A small network was shown many inputs. Here are its activations along a few directions, one row for each input.
Each table varies a few parts of the input and shows all the possible inputs, shuffled.
Descriptions start from the smaller parts, as in this example, which fits no table here: one of 3 separate values, together with either a single point or one of 11 places around a ring or (one of 4 places along a line, together with one of 5 places around a ring).
Shared parts are said once, and a part with two or three values counts as separate values.
In the rows, 128 means zero.

Other details of the inputs shift rows strongly along three fixed directions, in all tables alike. That doesn't count.

A family of inputs:
x1: [ 89 206 123 117 110 190  65 129 125 162 173 129 122]
x2: [167  26 155 111 173  60 162 143  81  64  60 140 119]
x3: [ 23  86 227 215  72 139  71 121 117 185 144 139 109]
x4: [149 135  95 125 140 124 161 121 156 125 120 114 153]
x5: [ 97 137 167 125 107 151  95 144 101 139 160 142 137]
x6: [101 151 148 122 115 157 106 134 102 139 145 142 118]
x7: [ 50  86 167 178 105 111 136  86 156 182 105 111 126]
x8: [188 157  81  77 177 133 104 160 101  80 111 129 120]
x9: [142 141 144 127 129 174 132 174  60 115 156 171 155]
x10: [157 210  51  98 139 141 121 112 208 137 142  82 141]
x11: [ 99 112  79 147 143  92 183  56 204 166  66  86 119]
x12: [147 213  42 107 153 156 149 117 193 134 124  74 161]
x13: [161 147 124 119 130 164 128 169  82 113 163 169 151]
x14: [148 213  48  97 146 157 115 119 176 140 140  96 133]
x15: [166 138  86  84 146  99 147  99 159 111 114 120 106]
x16: [158 140  86  83 146 106 143 105 153 115 113 115 109]
x17: [ 64  98 156 182 105 105 111  87 161 171 100 109  87]
x18: [172 152 108 101 149 149 148 161  90  95 136 142 138]
x19: [ 47  93 175 191  88 109  88  95 164 181 119 109 106]
x20: [ 62 194 167 143  88 200  57 148 110 170 189 134 139]
x21: [131  32 196 154 126 108 181 158  52 103 116 175 158]
x22: [ 91 138 160 161 111 169 131 148 102 148 148 140 160]
x23: [174  41 148 122 153  65 174 136  87  71  80 141 102]
x24: [154 142 154 126 121 152  92 186  78  92 163 143 137]
x25: [138  15 211 157 117 104 172 155  38 109 126 208 138]
x26: [119 134 142 143 116 137  84 140 117 133 143 136 108]
x27: [ 52  85 171 158  96  99 117  75 167 179 114 117 110]
x28: [174 210  39  97 145 129  99 108 212 122 133  81 104]
x29: [201 165  73  80 167 135 174 158 122  71 123 107 157]
x30: [172 138 126 105 133 142 130 168  97  98 155 147 154]
x31: [183 145 115 105 134 132 103 165 104  88 151 142 117]
x32: [ 56  85 186 193  85 108  84  97 158 176 128 122 101]
x33: [187  40 137  91 151  46 200 117 116  69  84 137 120]
x34: [125  98  68 128 150  59 185  45 220 152  55  80  97]
x35: [ 87 195 129 141 104 187  71 142 139 170 179 124 151]
x36: [139 147 150 134 125 184 131 180  53 113 163 172 156]
x37: [ 61  99 139 143 112  99 129  63 168 179  94 110  96]
x38: [178 146 123 104 131 148 121 163  89 103 163 166 138]
x39: [166 144 120 102 143 151 136 165  78 100 143 152 140]
x40: [129 199 114 133 107 161  57 142 167 140 178 110 127]
x41: [131 111  56 133 152  64 205  46 248 150  57  61 127]
x42: [139  32 188 116 135  79 178 139  64  87  97 153 129]
Each input here is: one of 2 separate values, together with either a single point or (one of 4 places along a line, together with one of 5 places along a line).
- Changing only the choice among 2 separate values turns x7 into x39. The same change can be made to x22. Which row results? => x36
- Changing only the choice among 2 separate values turns x14 into x35. The same change can be made to x38. Which row results? => x10
- Which other rows does x27 become when the choice among 2 separate values takes its other values? List them by row number. => x16
- Which other rows does x20 become when the place on the line of 4 takes its other values? List them by row number. => x3, x22, x29

A family of inputs:
x43: [130 191 116 105 124 185 100 152 102 135 170 147 142]
x44: [103 101 142 144 125 105 118 109 137 137 103 114 102]
x45: [112  88 137 147 131 104 162 105 139 138  98 122 130]
x46: [ 15 152 191 196  72 187  59 117 131 215 175 142 135]
x47: [ 88  87 170 168 112 121 137 116 122 151 116 138 130]
x48: [114 130 102 138 124 102 132  83 193 153 110 102 108]
x49: [162 197  82  99 140 164 123 152 137 111 153 113 153]
x50: [116  87 127 144 132  97 168 100 149 135  91 113 128]
x51: [112 113 125 140 116 105 130  97 166 148 118 116 110]
x52: [ 98 101 152 141 116 108 117 108 139 144 117 124 112]
x53: [158  68 179 122 133 111 132 171  51  83 130 173 126]
x54: [167  65 175 120 131 104 146 162  59  83 132 174 128]
x55: [150 165  58 106 157 107 131  97 193 122  92  72 105]
x56: [149 167 112 101 136 162 123 151  95 118 152 151 141]
x57: [113  85 148 140 121  91 139 102 141 136 109 126 112]
x58: [177  73 152 106 146  95 152 161  70  71 112 155 123]
x59: [195 164  67  77 160 119 139 137 147  82 121 106 129]
x60: [136 167  75 116 144 125 148 107 187 133 111  85 135]
x61: [151 162 117 118 132 166 123 164 101 117 157 144 154]
x62: [114 196 133 132 110 201  81 168 101 147 192 145 157]
- Describe the family of inputs behind these rows. => one of 2 separate values, together with either a single point or one of 4 places along a line or one of 5 places along a line
- Which other rows does x53 become when the place on the line of 5 takes its other values? List them by row number. => x48, x54, x55, x59
